Each row has a name. Each question is about the rows just above it. Places in a row count from 0.

Dureb: [144 106 130 128 118  74 127 181 137]
sala: [172 107 113  91 168 177 103  99 127]
ruvo: [123 133 138  81 120 112 103 142 180]
tep: [ 85 108 100 135 135  87 105 174 114]
veb: [172 159  83 140 173 107 108  87 149]
veder: [138 127 115  76 147 115 115 129 162]
tiped: [159  82 163  87 154 111 166 164 158]
ker: [ 86 143 132 132 143 143 143 132 132]
Zug: [120 119 172 110  86 141 157 103  90]
Places of [143] in row ker:	1 4 5 6
Every place of [111] in tiped:	5
At which places does veder hold [115]?	2 5 6
At which places does ker hold [132]?	2 3 7 8
At which places does Dureb hold [106]?	1

Riz: [126 106 106 106 119 120 162 106 124 106 111 171 121 126 105]
fatim: [169 104 155 120 143 104 158 120 176 147 159 107 116 104 126]
Mize: [120 145 136 125 108 130 145 132 132 117 109 184 138 180 156]
Places of [176] in row fatim:	8
Places of [104] in row fatim:	1 5 13
At which places does Riz hold [106]?	1 2 3 7 9
Places of [117] in row Mize:	9
Every place of [125] in Mize:	3
Every place of [119] in Riz:	4
Places of [180] in row Mize:	13

rire: [107 148 148 100 147 148 176]
Bigi: [151 142 173 177 158 114 116]
dopi: [152 136 110 109  85 182 175]
ritu: [102 135 120 152 151 100 102]
dut: [174 105 163 173 147 114  94]
nobav: [106 150 139 139 150 144 170]
riduz: [107 160 139 100 147 148 175]
zis: [107 160 138 100 147 148 176]
At which places does rire hold [148]?	1 2 5
Places of [139] in row nobav:	2 3
At which places does rire hold [176]?	6

dedil: [ 97 113 114 144 113]
zim: [173 173 173 173 173]
dol: [133 133 166 167 168]
pofe: [ 98 133 166  98  98]
Every place of [113] in dedil:	1 4
Every place of [98] in pofe:	0 3 4
Every place of [173] in zim:	0 1 2 3 4
Places of [114] in row dedil:	2
Every place of [168] in dol:	4
Places of [133] in row dol:	0 1

Niv: [109  72 150 150 150]
Mariv: [ 88 140 185 113 166]
kuv: [173 151  76 165  77]
Kezez: [112 180  93  79  84]
tudi: [131 170 182 153 180]
Fekas: [104  79 132 132 166]
fam: [109  72 150 142 164]
puv: [110  71 149 143 163]
dena: [ 75 128 172  91 147]
kase: [ 89 165 126 114 106]
Places of [132] in row Fekas:	2 3
Every place of [150] in Niv:	2 3 4
Every place of [113] in Mariv:	3
At which places does puv hold [143]?	3

Ditu: [129 115 115 115 154 115 129 134 115 154 114]
Zezi: [125  98  84  90 112 147 157 159 147 133 125]
Ves: [146 151 152 130 116 148 152 106 130 130 130]
Places of [151] in row Ves:	1
At which places does Ves hold [152]?	2 6
Places of [115] in row Ditu:	1 2 3 5 8
At which places does Ditu hold [134]?	7
Every place of [90] in Zezi:	3

noror: [132 110 109  97 135 140  89 153 109  90  95 113 143 126 189 189 157 111
 190 109 146 113 113  74 116 141 122 113 128 126 101 125  84 120 167 109
 152 138]
Rabu: [119 139 128 149 124 125 140 123 126 138 134 136 106 134 122 117 120 125
 154 121 123 131 129 142 128 117 135 140 125 126 126 134 132 138 115 127
 126 121]
Mekud: [132 110 109  97 135 140  89 153 143  90 129 113 143 126 189 140 157 111
 190 162 123 131 129 142 128 117 135 140 125 126 123 134 132 138 115 127
 132 121]
At which places does Rabu hold [126]?	8 29 30 36
Places of [140] in row Mekud:	5 15 27
Places of [153] in row noror:	7
Every place of [125] in Mekud:	28
At which places does noror hold [109]?	2 8 19 35
Places of [128] in row Rabu:	2 24

kego: [145 118 139 114 121 133 131 127 135 137 126 122 115 128 111 168]
lum: [134 125 129 125 121 126 131 125 133 129 127 121 122 127 128 134]
rurel: [136 125 128 123 130 123 136 136 129 128 136 116 111 127 129 133]
Tugiz: [156 100 115 140 123 112 138 137 159 132 127  97  92 121 127  92]
zape: [144 117 137 119 116 132 131 120 140 137 127 124 119 132 116 163]
Sopa: [152  99 127 135 101 127 136 109 164 141 130 115 115 127 126 164]
Lod: [143 124 130 118 136 121 131 144 128 129 126 113 102 129 125 142]
seke: [156 100 115 140 123 112 138 137 159 132 130  97  92 121 141 141]
gakig: [144 117 137 119 116 132 134 120 140 137 127 124 119 132 116 163]
Sedo: [152 111 144 131 119 131 131 126 139 142 108 123 108 136 130 188]
Every place of [127] in Tugiz:	10 14
At which places does Sedo hold [131]?	3 5 6
At which places does rurel hold [136]?	0 6 7 10
Every place of [124] in zape:	11

nif: [156 159 156 127 127 128 159 128 128 127 127]
pup: [136 159 168 155 135 128 132 129 160 128 128]
Bup: [136 135 135 164 135 134 132 164 135 128 164]
At which places does nif hold [127]?	3 4 9 10
At which places does Bup hold [135]?	1 2 4 8
Places of [128] in row nif:	5 7 8
Places of [129] in row pup:	7
At which places does nif hold [156]?	0 2
Every place of [136] in Bup:	0
Every place of [132] in Bup:	6

soko: [117 121 162 129 123 160]
fugi: [118 119 160 129 123 161]
Sugav: [126 129 131 129 123 124]
popu: [117 116 171 129 123 172]
mepin: [ 88 120 133 133 122  91]
pota: [168 134 136 142 127 115]
Puba: [117 117 136 128 123 128]
Mizuz: [114 171 125 100 114 126]
tig: [117 137 126 111 126 127]
rut: [114 171 125 100 114 105]
Every place of [127] in pota:	4
Every place of [114] in rut:	0 4
Places of [126] in row tig:	2 4
At which places does Puba hold [136]?	2
At which places does mepin hold [133]?	2 3

Tetem: [ 90 163 101 106 101 106  93 122 129 103 152 163 163 146 163 115 101 149
 146 122 106 106 161 146 112]
pek: [ 84 100 160  91 152 122 100 156 122 154 118  85 154 156 156 160 102 165
 100 121  95  98 169 105 160]
Nub: [104 106 161 160 160 140  83 108  97 159 115 145 104 108 108  83 103  83
 138 140 104 104 115 113 161]
zame: [149 140  98 161  96 136 157 101 138  93 169 152 104 105 101 130 152 131
 125 113 148 127 117 171  96]
beval: [ 90 126 101 124 101 140  93 164 106 103 152 164 101 164 101 115 101 149
 146 122 106  82 164 146 112]
viz: [143  93 151 160 160 140 147 108  97 159 115 145 101 108 108  83 103  87
 138 140 133 104 115 113 161]
At which places does Nub hold [104]?	0 12 20 21
Every place of [100] in pek:	1 6 18
At which places does beval hold [101]?	2 4 12 14 16
At which places does Tetem hold [106]?	3 5 20 21
Every place of [146] in Tetem:	13 18 23
At which places does beval hold [164]?	7 11 13 22
At which places does Tetem hold [163]?	1 11 12 14

lepib: [ 99 175  96 121 121]
fovaz: [ 98  93 108 123 155]
Gabi: [177 117 155  75  70]
Moz: [128 173 122  97 128]
Every place of [122] in Moz:	2
At which places does lepib hold [121]?	3 4

tak: [117 121 134  78 135 147 135 168  91  87 119 111  97  87 135 165 135  84
 106 159  95  93 141 160 173 128 121 128  97 149 153]
Nopa: [177  97 147 176 169 122 136 126  73 177 101  97 133 106  92  80  76 175
 101 176 177 156 162 104 144 141 101 169 136 100 177]
Gorek: [122 132 119 175 122  83 132 120 160 168 157 115 179 120 157 159  95 120
 124 120 178 143 175 178 103 120  93 181 141 119 174]
Soled: [ 91  91 134  78 135 147 135 168  91  87 119 111  97  87 135 165 135  84
 106 159  95  93  91 160  91 128 121 153  97 149 153]
bafo: [179 126 151 177 152 151 130 101 168 113 150 143 108  92  83 119 126 161
 173 101 149 140 141  86  91  73  98 122 166 142 142]
Places of [177] in row Nopa:	0 9 20 30
Every place of [120] in Gorek:	7 13 17 19 25
Places of [100] in row Nopa:	29
At which places does Soled hold [91]?	0 1 8 22 24
Every place of [153] in Soled:	27 30
Places of [136] in row Nopa:	6 28

bifup: [76 85 85 95]
Tonem: [117  97 153 142]
tason: [168  83 122 164]
foti: [118 156  84 118]
rila: [171  82  89 162]
Every place of [85] in bifup:	1 2
Every place of [118] in foti:	0 3
Places of [142] in row Tonem:	3

Sulom: [115 137 135 134 132 115 103 133]
Bipuz: [128 152 149  98 142 112 144 157]
ruv: [123 152 135 135 135 111 129 137]
nipom: [116 157 135 107 156 100 140 137]
depa: [128 162 132 143 121 112 134 138]
muno: [127 149 146 134 178 134 134 146]
sodi: [126 167 128 184 128 103 140 139]
Vabe: [121 150 131  95 130 107 118 124]
tun: [116 150 151 118 157 122 126 141]
Every place of [121] in Vabe:	0
Places of [135] in row Sulom:	2
Every place of [134] in muno:	3 5 6

Kofes: [130 133 129 133 130 129 129 129 128 130 133 129 129 128 128 131 129 129
 128 131 130 128 131 140 128 132 128 129 129 134 128 134 129]
fol: [129 156 139 140 132 130 155 130 128 155 132 177 131 128 139 132 133 129
 128 135 133 128 132 149 129 138 131 130 130 135 128 141 128]
tenot: [128 135 131 137 130 129 135 129 128 135 137 140 130 128 131 128 129 129
 128 133 129 128 130 143 128 135 129 130 130 132 130 137 128]
zifuf: [129 133 129 131 128 129 131 131 128 131 134 133 129 128 129 131 128 128
 128 129 129 128 129 134 128 129 128 130 129 131 129 131 129]
tev: [147 172 133 133 132 134 135 129 128 144 172 141 129 128 131 151 130 129
 128 130 140 128 140 163 132 131 129 129 129 159 130 137 137]
muk: [129 132 129 138 131 128 130 129 128 130 132 130 130 128 129 130 129 129
 128 134 129 128 131 147 128 137 128 130 130 135 128 139 129]
nos: [129 139 132 136 130 129 136 129 128 137 141 143 130 128 131 130 129 129
 128 132 130 128 131 143 129 134 129 130 130 134 130 136 129]
Met: [130 137 131 129 128 129 135 128 128 135 139 140 128 130 131 130 128 128
 128 129 130 128 129 132 129 129 129 128 128 131 130 129 129]
At which places does Met hold [131]?	2 14 29
Places of [128] in row zifuf:	4 8 13 16 17 18 21 24 26
At which places does zifuf hold [131]?	3 6 7 9 15 29 31
Every place of [132] in fol:	4 10 15 22

reki: [ 74 115 146 146 146]
gizum: [145  74  74 145 125]
pufed: [126  73  73  73 125]
At which places does pufed hold [73]?	1 2 3
Every place of [125] in pufed:	4
Places of [145] in row gizum:	0 3
Places of [74] in row gizum:	1 2
Every place of [115] in reki:	1
At which places does reki hold [146]?	2 3 4

nofo: [154 169 152 160  93  95 131 147  78 169 117 147 175 121 132 178  93 163
  83 110 170 163 172 163 119 118 122 122 109]
ges: [171 111  94 105 175 179 171  88  86  85 114 142  80 159  90 119 122 101
 157  81 174 129  81  77 167 174  98 160 130]
Movus: [ 87 115 124 123 155 127 160  82 171 142 179 130 166 169  76 146  90 102
 166 148 157  79 178 175 107 136 146  87  83]
Ninas: [109 144 113 139 141 113  90 141 135 135  95  96 112 165  81  76 137 181
  96 173 167  84 126 158 162 114 126  76 141]
Siza: [166 109 146 104 152 143  81 141 105  96 100 104  99  92 129 144  97  75
 131 105  98 109 167  94  85  79 170 138 112]
tunaf: [163 136  85 115 111 123 117 124  78 114 141  96 142 147 160 159 152 137
 134  78 161 147 138  77  83 114 147 120 124]
Nesin: [ 87 143 157 152 177  84 135  81 103 165  85 145 112 119 105  82 149 162
 117 165 107  86  97 179  99 109  89 149 146]
ruta: [129 142 113 139  92 150 154  99 168 173 115 139 175 177 139 139 142 139
  94 150 142 122 170 150 148  88  91 117 119]
Places of [142] in row ruta:	1 16 20
At which places does Ninas hold [113]?	2 5
Places of [78] in row tunaf:	8 19
Places of [139] in row ruta:	3 11 14 15 17

zitub: [117 120 147 147 112 117]
zipe: [116 134 137  98 116 156]
mipil: [157 148 172 157 172 172]
torar: [116 122  96  84  84  96]
masop: [116 171 109  84 106 126]
Every place of [84] in torar:	3 4
Places of [96] in row torar:	2 5
Places of [172] in row mipil:	2 4 5
Places of [116] in row zipe:	0 4
Every place of [147] in zitub:	2 3
Every place of [126] in masop:	5

riluk: [110 120 120 121 110]
kipif: [ 91 166 175 144 115]
Nire: [ 91 159 178 144 123]
sos: [160 160 160 141 109]
Every place of [160] in sos:	0 1 2
At which places does riluk hold [121]?	3
Places of [110] in row riluk:	0 4
At which places does Nire hold [178]?	2
At which places does Nire hold [159]?	1
Places of [120] in row riluk:	1 2

fof: [118 121 160 123 129 112 124 109 116 121 138 144 111 146  82 127  89 112
 139 104 139 113 141 130 105 164 139 133 143 109 162 130 119 161 152 114]
sesev: [140 145 125 112 124 134 108 108 120 138 153  87 152 120 131 121 163 120
 114 119 130 153  98 114 153 107 108 125 117 154 104 122 106 130 111 102]
Vev: [110 140 105 149 137 126 146 149 116 112 117 137 143 108 162 126 146 170
 102 152 103 120 133 126 144 111 139 112 132 126 122 122 134  95 122 130]
Every place of [153] in sesev:	10 21 24
At which places does Vev hold [103]?	20
Places of [126] in row Vev:	5 15 23 29

Gufo: [128 112 144 125 122 147 153 135 137 114 135 123 126 135 140 103 135 122
 130 130 119 134 150 136 142 133 134 126 120 131 132 114 147 129 130 113
 134 129 149 131 154 143 136 126 125 120 126 139 129 123 126 123 110 114
 154 130]
der: [137 133 136 134 121 129 135 131 124 127 120 135 135 124 129 132 136 129
 127 130 121 125 134 124 122 121 124 132 128 127 128 130 121 130 129 134
 123 131 126 135 120 130 126 134 125 129 135 122 131 129 126 129 131 127
 129 121]
furo: [132 126 130 123 126 124 129 130 126 127 131 122 126 129 117 125 128 130
 129 127 127 130 131 130 135 126 133 129 130 130 122 127 131 126 126 129
 128 129 129 128 129 126 124 128 131 124 130 127 128 130 126 126 131 126
 120 123]
seb: [128 110 151 122 135 164 167 136 143 130 135 124 123 148 146 100 146 121
 123 142 117 134 161 137 147 148 136 132 134 131 124 110 152 125 131 110
 138 133 164 137 171 151 146 137 131 117 126 146 131 119 132 133 108 110
 174 141]
Places of [135] in row der:	6 11 12 39 46
At which places does furo hold [129]?	6 13 18 27 35 37 38 40

Zum: [129 127 129 124 121 129 128 129 129 127 128 128 128 128 128 127 128 127
 128 129 125 128 127 138 127 167 121 128 113 131 129 131 128 129 127 129
 129 128 128 127 126 129 127 134 127 129 134 126 127 127 127 128 130 130
 129 127 127 127]
Dem: [135 118 140 101 122 134 126 131 137 124 125 120 125 106 126 107 130 121
 125 131 122 124 124 140 124 164 129 127 114 151 128 147 135 139 129 117
 132 139 136  93 120 135 119 134 122 129 136 109 127 120 125 124 140 136
 146 127 131 122]
Dugit: [129 127 130 129 128 129 128 129 129 127 128 128 128 123 128 127 128 128
 128 129 125 128 127 130 127 131 128 128 128 131 131 131 128 130 129 129
 129 128 128 124 126 129 127 128 127 129 128 126 127 127 127 128 130 130
 129 127 127 127]
paf: [128 127 130 125 127 129 128 128 130 127 127 125 128 125 128 125 128 128
 129 129 129 126 127 131 128 133 127 128 127 131 126 132 128 129 126 127
 129 130 130 123 127 129 127 129 128 129 129 128 129 127 128 127 130 127
 132 128 129 122]
gima: [135 118 141 101 121 133 126 135 137 123 125 119 124 106 126 106 130 121
 125 130 127 125 125 138 123 166 128 127 112 149 130 146 135 140 129 116
 130 137 136  94 120 135 118 134 122 128 135 109 126 119 125 124 140 137
 147 125 131 121]
Vubol: [136 128 130 145 131 147 121 117 123 124 117 119 127 141 131 114 128 141
 145 131 124 114 114 146 129 125 115 128 117 111  90 101 123 122  97  92
 127 144 135 110 145 129 111 133 128 134 130 176 153 133 129 122 141 101
 148 151 146 131]
bet: [135 128 130 147 131 146 121 119 122 124 116 120 127 138 131 114 129 140
 144 131 123 114 114 145 129 126 115 128 115 112  90 102 122 121  97  94
 128 145 136 112 145 128 113 132 128 134 130 173 153 133 130 122 138 102
 149 148 145 131]
Kifik: [135 118 141 101 122 133 126 131 137 123 125 118 125 106 126 105 130 120
 126 130 124 127 124 138 123 166 128 127 112 150 129 148 136 140 128 116
 132 138 136  93 120 137 119 134 122 129 136 111 128 120 125 123 141 135
 148 127 131 121]
Fav: [129 127 130 124 121 129 128 129 129 127 128 128 128 123 128 127 128 128
 128 129 125 128 127 138 127 167 128 128 113 131 131 131 129 130 127 129
 129 128 129 124 126 129 127 134 127 129 134 126 127 127 127 128 130 130
 129 127 127 127]
keb: [134 129 128 145 130 147 121 120 123 124 116 122 127 142 127 114 128 123
 145 131 123 114 115 145 129 126 116 128 117 111  90 102 122 122  96  94
 128 145 173 110 147 129 111 133 127 133 130 173 153 133 130 121 142 102
 148 149 146 131]
Places of [129] in row Dugit:	0 3 5 7 8 19 34 35 36 41 45 54
At which places does keb hold [123]?	8 17 20
At which places does Zum hold [128]?	6 10 11 12 13 14 16 18 21 27 32 37 38 51
At which places does Zum hold [126]?	40 47
At which places does Zum hold [127]?	1 9 15 17 22 24 34 39 42 44 48 49 50 55 56 57

